These are the activations of a small neural network, seen along a few directions. Each row is one input.
Each table varies a few parts of the input and shows all the possible inputs, shuffled.
Descriptions start from the smaller parts, as in this example, which fits no table here: one of 3 separate values, together with either a single point or one of 11 places along a line or (one of 6 places along a line, together with one of 8 places around a ring).
Shared parts are said once, and a part with two or three values counts as separate values.
(in the rows, 128 means zero)

Other details of the inputs vary at random and push rows far along three fixed directions, the same in every table; ignore that.

Table:
r1: [ 47 188  96  64 174 137 146 112  94  52  69]
r2: [ 99 142 154 148 117 104 153 140 125 145 142]
r3: [172 117  89 105 101  82  53 168 156 175 138]
r4: [104 138 169 127 120 119 148 128 141 157 130]
r5: [ 26 208 112  83 126 147 147  93  98  51 103]
r6: [106 149 142 138 126 114 158 133 118 169 131]
r7: [ 54 182  64  60  66 133  52 145 139  71 127]
r8: [154  60 160 168 151 172 125  85  70  91 126]
r9: [163  68 127 184 161 187 141  84 106  88 132]
r10: [119 139 145 121 125 122 171 119 149 160 147]
r11: [145 121 140 112 150 102 171 133 133 130 127]
r12: [ 96 135 140 145 123 117 157 153 128 161 124]
r13: [152 154 162 136 147 106 145 140 132 128 116]
r14: [115  67 161 186 123 200 126  91  94 110 136]
r15: [196  54  88 150  94 164  35 114 102 132 143]
r16: [138 119 102 108  66 110  60 176 166 193 150]
r17: [148 128 135 123 145 101 171 128 140 128 121]
r18: [183 135  93 112 106 100  50 177 162 171 141]
r19: [180 119 111 102  82  74  52 159 155 155 146]
r20: [153 154 144 135 153 113 150 146 128 147 106]
r21: [145 150 157 140 157 106 138 144 140 130 119]
r22: [109 145 166 128 120 115 149 120 132 158 137]
r23: [117 139 137 133 122 116 173 125 140 152 154]
r24: [109 146 150 129 128 123 155 126 127 177 126]
r25: [147 146 140 136 148 102 152 138 127 148 102]
r26: [ 33 189 103  67 133 172 165  91 130  56 100]
r27: [117  74 134 198 129 196 135  95  71 121 139]
r28: [106 127 136 140 120 117 174 147 152 147 146]
r29: [110 134 133 141 121 113 174 139 143 146 153]
r30: [146 146 158 137 142  97 148 131 131 128 112]
r31: [151 144 135 132 161 117 162 142 153 126 127]
r32: [171  72 131 180 150 187 145  81 100  87 129]
r33: [139 125 132 127 156 100 166 132 147 129 124]
r34: [215  66  89 149  96 182  50 119 130 111 165]
r35: [120  71 149 179 134 211 130  82  87 132 127]
r36: [137 117 136 116 161 102 166 136 139 131 130]
r37: [139 143 136 140 159 103 147 142 133 149 105]
r38: [104 105  62  85 111 195  18  86  83  19 122]
r39: [ 97 189  62  57 103 119  44 132 144  57 107]
r40: [131 131 155 134 153  89 143 133 133 132 115]
r41: [108 126 144 131 122 128 172 138 158 151 138]
r42: [176 114  97  88  94  83  59 171 141 175 139]
Each input here is: one of 3 separate values, together with either one of 6 places around a ring or (one of 2 separate values, together with one of 4 places along a line).
Changing only the choice among 3 separate values turns r18 into r21. The same change can be made to r6. Which row results?
> r5
Change only the choice among 3 separate values in r2. List by row number the other rows that result.
> r27, r29
Change only the place on the ring of 6 in r29. List by row number the other rows that result.
> r10, r23, r26, r28, r41
Change only the choice among 3 separate values in r12. List by row number the other rows that result.
> r7, r28

Table:
r43: [170 112 171 166 132 124 142 140 155 184 143]
r44: [111 151  57  55 109 141  56 124 150  47 130]
r45: [ 96 174  59  90 137 142 109 120 101  77  97]
r46: [142 110 101 103 113 135  96 125 153  95 148]
r47: [100 103 149 189 167 188 219  92  82 116 130]
r48: [206  36 103 159  77 163  69 116 133 137 208]
r49: [146  62 135 190  92 183  85 101  85 121 175]
r50: [157 142 125 102  82  57  54 196 165 176 145]
r51: [ 98 191 109  81 142  66 149 186 175 164 110]
r52: [126 126 136  99 128  97 109 148 143 168 128]
r53: [ 87 191 145  92 193  92 213 118 134  73  86]
r54: [192 116  71  82  84  90  45 156 160 122 150]
r55: [ 98 167 104 104 139 192 107  98 105  48  92]
r56: [ 80 175  79  75  71 110  51 145 146  99 137]
r57: [153  70 167 189 119 140 104 129 116 153 152]
r58: [104 188 133  61 138  48 138 164 153 167 101]
r59: [ 88  89  75 157 132 237 111  69  79  53 125]
r60: [194  74 109 154  70 179  41 126 143 152 173]
r61: [148 114 146 126 130 106 164 138 159 134 148]
r62: [162 163 146 123 134  87 124 156 161 173 123]
r63: [133 193  67  64  91 122  53 142 145  99 107]
r64: [137  56 192 188 155 166 185  95  91 159 132]
r65: [121  98 150 190 197 176 195  95  82 109  98]
r66: [ 82 127 144 170 167 168 226  94  98 110 109]
r67: [ 49 193 130 104 167 125 223 136 132 105  86]
r68: [132 181  69  84 106 148  58 114 117  82 113]
r69: [ 40 189 152  90 153 110 219 105 115 113  92]
r70: [173 120 100 126  82  93  29 152 121 149 151]
r71: [ 93 151  67  45  97 147  44 127 117  79 107]
r72: [157  67 163 165 114 135 145 119 110 193 170]
r73: [135  69 202 217 149 157 175 107  92 141 137]
r74: [203  88 133 158  90 131  70 148 163 186 159]
r75: [110 191 174 129 148  79 208 149 171 177 121]
r76: [ 87 195 144  90 115  49 135 178 166 148 108]
r77: [143 118 100 102 116 124  78 116  97 132 125]
r78: [173  89 155 156 120 100 169 130 158 163 169]
r79: [ 95 152 173 167 165 178 220  84  98 105 120]
r80: [ 80 151  81  72 130 167  92  89  77  49  82]
r81: [144 193 158 101 134  48 146 189 196 202 126]
r82: [148 101 162 174 197 146 206  77  81  81 113]
r83: [144 132 158 151 133  86 130 149 114 148 115]
r84: [104 171  75  87  79 163  78 107 141  87 132]
r85: [ 85 147  78  79 130 170 111  92 124  18 106]
r86: [149 176 124 103 134  30 163 203 172 206 112]
r87: [147  58 135 193  89 179  82  95  93 120 164]
r88: [199  64 116 145  89 108  87 142 171 168 192]
r89: [148  97 173 147 124  81 159 146 148 221 153]
r90: [159  72 167 190 131 137  97 132 112 152 148]
r91: [137  54 192 189 165 163 178  94  92 158 129]
r92: [ 73 157  62  89 137 187 102 115 100  43  89]
r93: [108  73  96 172 146 237 120  74  77  59 109]
r94: [136 162 172 108 172  54 211 163 165 144 113]
r95: [108 180 186 133 164  47 183 163 138 163 101]
r96: [185  67 108 157  97 126  81 165 158 198 167]
r97: [ 66 154 160 108 167 124 195 108 111 114  82]
What is each input in this table made of?
> one of 5 separate values, together with one of 11 places along a line
Changing only the place on the line of 11 turns r96 into r65. The same change can be made to r57. Which row results?
> r95
Change only the choice among 5 separate values in r44. List by row number the other rows that result.
> r51, r52, r81, r90

Table:
r98: [114 120 124 135 115 142 122 114 115 124 144]
r99: [133 115 123 130 134 137 113 126 114 125 118]
r100: [117 128 123 143 112 148 123 121 116 126 135]
r101: [139 117 123 128 132 140 118 126 117 123 123]
r102: [110 186 111  84 127 101 131 145 150 111 111]
r103: [110 112 130 131 113 145 126 118 128 121 136]
r104: [144 124 171 146 156  99 172 144 127 169 117]
r105: [141 115 124 127 133 137 128 115 124 107 132]
r106: [136 113 119 135 137 131 121 121 121 111 129]
r107: [ 97 174 115  82 129  89 123 148 138 112 108]
r108: [114 121 127 140 112 152 126 120 128 122 130]
r109: [136 115 135 129 128 134 113 118 115 115 126]
r110: [148 127 170 145 158  94 187 128 140 152 128]
r111: [113 119 126 132 117 143 120 116 120 125 146]
r112: [112 127 128 137 121 153 121 119 127 124 139]
r113: [142 118 125 127 130 140 117 121 119 126 124]
r114: [140 113 122 128 133 137 128 121 122 107 132]
r115: [143 120 126 126 130 137 115 116 122 128 125]
r116: [112 116 124 132 115 152 131 117 122 128 127]
r117: [104 184 118  86 127  99 122 151 141 113 105]
r118: [111 113 129 133 111 144 128 118 125 121 134]
r119: [120 124 167 146 138 111 181 138 141 174 128]
r120: [116 123 125 142 110 150 127 120 122 122 130]
r121: [138 117 136 129 128 133 111 112 117 116 127]
r122: [113 116 125 137 111 143 127 118 116 121 135]
r123: [ 80 176 113  79 120 112 132 144 151 131 121]
r124: [116 123 119 134 117 149 124 116 111 131 135]
r125: [142 128 130 135 129 138 114 118 125 119 126]
r126: [113 123 129 136 121 154 120 122 130 124 138]
r127: [141 116 118 127 137 145 129 121 121 116 125]
r128: [140 120 130 127 131 138 111 114 118 128 121]
r129: [142 118 127 129 130 133 122 113 125 113 132]
r130: [110 115 127 128 121 155 125 120 128 129 132]
r131: [113 119 124 129 121 151 120 118 123 133 139]
r132: [117 125 124 142 111 149 125 122 120 124 132]
r133: [142 115 126 129 130 136 123 118 122 111 131]
r134: [111 122 130 135 119 154 123 123 133 122 134]
r135: [145 121 122 126 131 138 121 115 126 125 127]
r136: [120 122 172 146 140 103 175 141 144 169 142]
r137: [110 111 131 130 116 147 123 120 130 122 139]
r138: [ 82 174 114  85 105 100 137 143 145 121 119]
r139: [115 117 122 133 112 149 129 118 118 129 128]
r140: [224  93 100 119  53  59   8 206 188 227 182]
r141: [131 113 127 135 135 129 110 121 114 115 124]
r142: [138 115 115 131 135 139 123 126 121 121 124]
r143: [114 122 122 131 121 151 121 116 118 132 139]
r144: [113 122 129 137 114 152 124 121 131 123 132]
r145: [151 129 166 144 161 100 187 130 140 164 123]
r146: [105 178 117  78 126  93 128 142 143 110 112]
r147: [115 119 120 134 114 150 127 119 115 130 130]
r148: [135 116 118 133 138 136 114 123 118 124 121]
r149: [137 115 114 134 140 138 121 121 121 121 123]
r150: [144 129 166 157 155  96 172 149 136 162 122]
r151: [136 115 119 131 134 138 117 127 117 124 122]
r152: [144 118 121 126 132 140 123 120 123 123 126]
r153: [139 127 135 135 130 138 110 116 121 119 122]
r154: [142 123 120 134 133 143 125 126 126 110 127]
r155: [105 182 105  89 130  99 130 151 148 111 110]
r156: [121 138 168 155 141 109 176 138 138 170 138]
r157: [135 114 133 130 129 133 114 124 113 114 125]
r158: [132 123 125 140 135 134 107 126 118 118 120]
r159: [142 124 122 135 131 141 122 128 124 113 127]
r160: [140 114 124 130 131 135 124 124 120 110 131]
r161: [141 123 165 151 161  93 167 142 129 171 116]
r162: [134 123 122 141 136 136 114 126 121 116 122]
r163: [141 125 129 135 129 140 115 123 122 116 125]
r164: [103 176 115  79 126  93 129 148 141 109 112]
r165: [135 113 118 134 140 132 126 118 123 108 129]
r166: [147 125 173 145 154  98 171 138 129 171 118]
r167: [140 123 127 136 130 140 116 129 121 116 125]
r168: [111 117 129 131 118 145 120 117 124 124 145]
r169: [138 122 116 140 140 138 123 122 127 111 126]
r170: [138 112 119 133 132 132 122 125 121 112 130]
r171: [ 84 183 108  84 115 106 133 140 139 133 123]
r172: [115 120 124 136 114 142 123 116 113 123 142]
r173: [144 127 124 133 133 141 123 115 130 112 128]
r174: [137 115 112 132 142 139 126 120 124 119 124]
r175: [121 128 168 154 137 101 184 136 127 167 135]
r176: [151 136 169 152 154  98 178 135 142 160 125]
r177: [137 112 118 131 136 134 128 122 123 108 130]
r178: [104 186 120  85 126  99 122 145 143 114 105]
r179: [115 130 124 141 117 149 122 117 118 125 139]
r180: [137 115 113 130 139 141 128 123 122 117 124]
r181: [108 177 105  77 130 101 133 148 144 117 109]
r182: [ 85 181 107  85 111 105 135 143 137 132 118]
r183: [106 179 118  78 126  92 126 137 145 112 113]
r184: [133 113 123 136 135 129 114 122 118 114 127]
r185: [117 130 123 142 115 148 123 119 116 125 137]
r186: [134 112 124 133 132 132 117 125 117 114 128]
r187: [232  98  96 112  56  66  25 196 198 218 188]
r188: [146 129 161 155 160  99 183 145 141 156 124]
r189: [136 123 118 141 139 138 120 123 124 112 124]
r190: [150 126 164 144 160 102 188 135 138 162 122]
What is each input in this table made of?
> one of 3 separate values, together with either one of 11 places around a ring or (one of 4 places along a line, together with one of 5 places along a line)
Changing only the choice among 3 separate values turns r175 into r100. The same change can be made to r129. Which row results?
> r176
Changing only the choice among 3 separate values turns r109 into r178. The same change can be made to r186. Which row results?
> r150
Change only the place on the line of 5 in r105. List by row number the other rows that result.
> r110, r114, r165, r177
Start at r140 and move only the place on the line of 4, one step at a time. The first step leads to r150. Which rows follow, in order?
> r155, r188

Table:
r191: [122 121 160 164 134 122 158 137 134 160 140]
r192: [158 118 163 149 147 103 149 126 130 137 136]
r193: [128 108 155 144 131 117 161 121 135 167 134]
r194: [156 123  88 105 104 119  52 148 131 136 127]
r195: [163 122  92 105  95 120  68 133 151 112 154]
r196: [126 129 158 172 126 122 160 139 128 160 135]
r197: [159 128  80 102 108 121  56 148 137 141 132]
r198: [ 45 211 125  63 140 123 164 125 138  92  97]
r199: [132 110 156 139 126 118 167 128 120 166 139]
r200: [154 110 169 151 147 101 139 136 120 147 119]
r201: [ 85  73 154 193 170 240 165  54  58  55 123]
r202: [160 110 154 146 143 110 166 137 146 138 134]
r203: [136 133 161 162 122 127 158 132 132 168 130]
r204: [160 113 145 146 147 114 168 141 148 146 131]
r205: [123 107 151 147 128 110 166 138 119 162 145]
r206: [ 68 222  94  63 164 108 168 133 135  85  81]
r207: [161 125  78 101 104 124  77 147 154 132 141]
r208: [160 125 102 107 101 112  53 134 134 122 143]
r209: [121 109  91 110  87 123  75 135 143 138 151]
r210: [ 48 218 121  73 134 123 161 126 138  94  93]
r211: [122  73  90 145 129 233  57  69  56  28 103]
What is each input in this table made of?
> either (one of 2 separate values, together with one of 5 places along a line) or one of 11 places around a ring
Change only the place on the line of 5 in r196. List by row number the other rows that result.
> r191, r201, r205, r209
List by row number the other inputs of the same sort as r204.
> r192, r194, r195, r197, r200, r202, r206, r207, r208, r211

Table:
r212: [115 189  96  53 134  91 109 134 132  96  97]
r213: [131 114 132 145 127 127 167 134 133 162 150]
r214: [153 110  43 112  92 207   8  93 105  31 137]
r215: [108 205  99  67 137 107 123 125 131  77  96]
r216: [132 111 157 148 122 116 156 124 146 156 147]
r217: [138 117 150 152 128 119 128 144 133 185 139]
r218: [155 114 148 140 115 120 132 152 152 190 141]
r219: [136 116 141 149 126 124 157 128 144 170 139]
r220: [145 107 157 157 100  91 118 154 132 182 151]
r221: [166  26 120 179  94 235  53  77  91  95 162]
r222: [139 110 164 150 119 106 121 143 139 177 150]
r223: [ 86 126 161 158 219 166 222  85  80  52  69]
r224: [146 113 142 158 106 103 121 156 128 192 142]
r225: [102 123 163 145 211 149 209  86  79  75  76]
r226: [101 173  84  57  76  82  99 164 173 134 155]
r227: [ 97 193  91  77 142 105 124 148 150  74  97]
What is each input in this table made of?
> either one of 6 places around a ring or (one of 2 separate values, together with one of 5 places along a line)
What sort of input is r223?
> one of 6 places around a ring
Change only the choice among 2 separate values in r226. List by row number the other rows that result.
> r213
List by row number the other inputs of the same sort as r212.
> r214, r215, r223, r225, r227
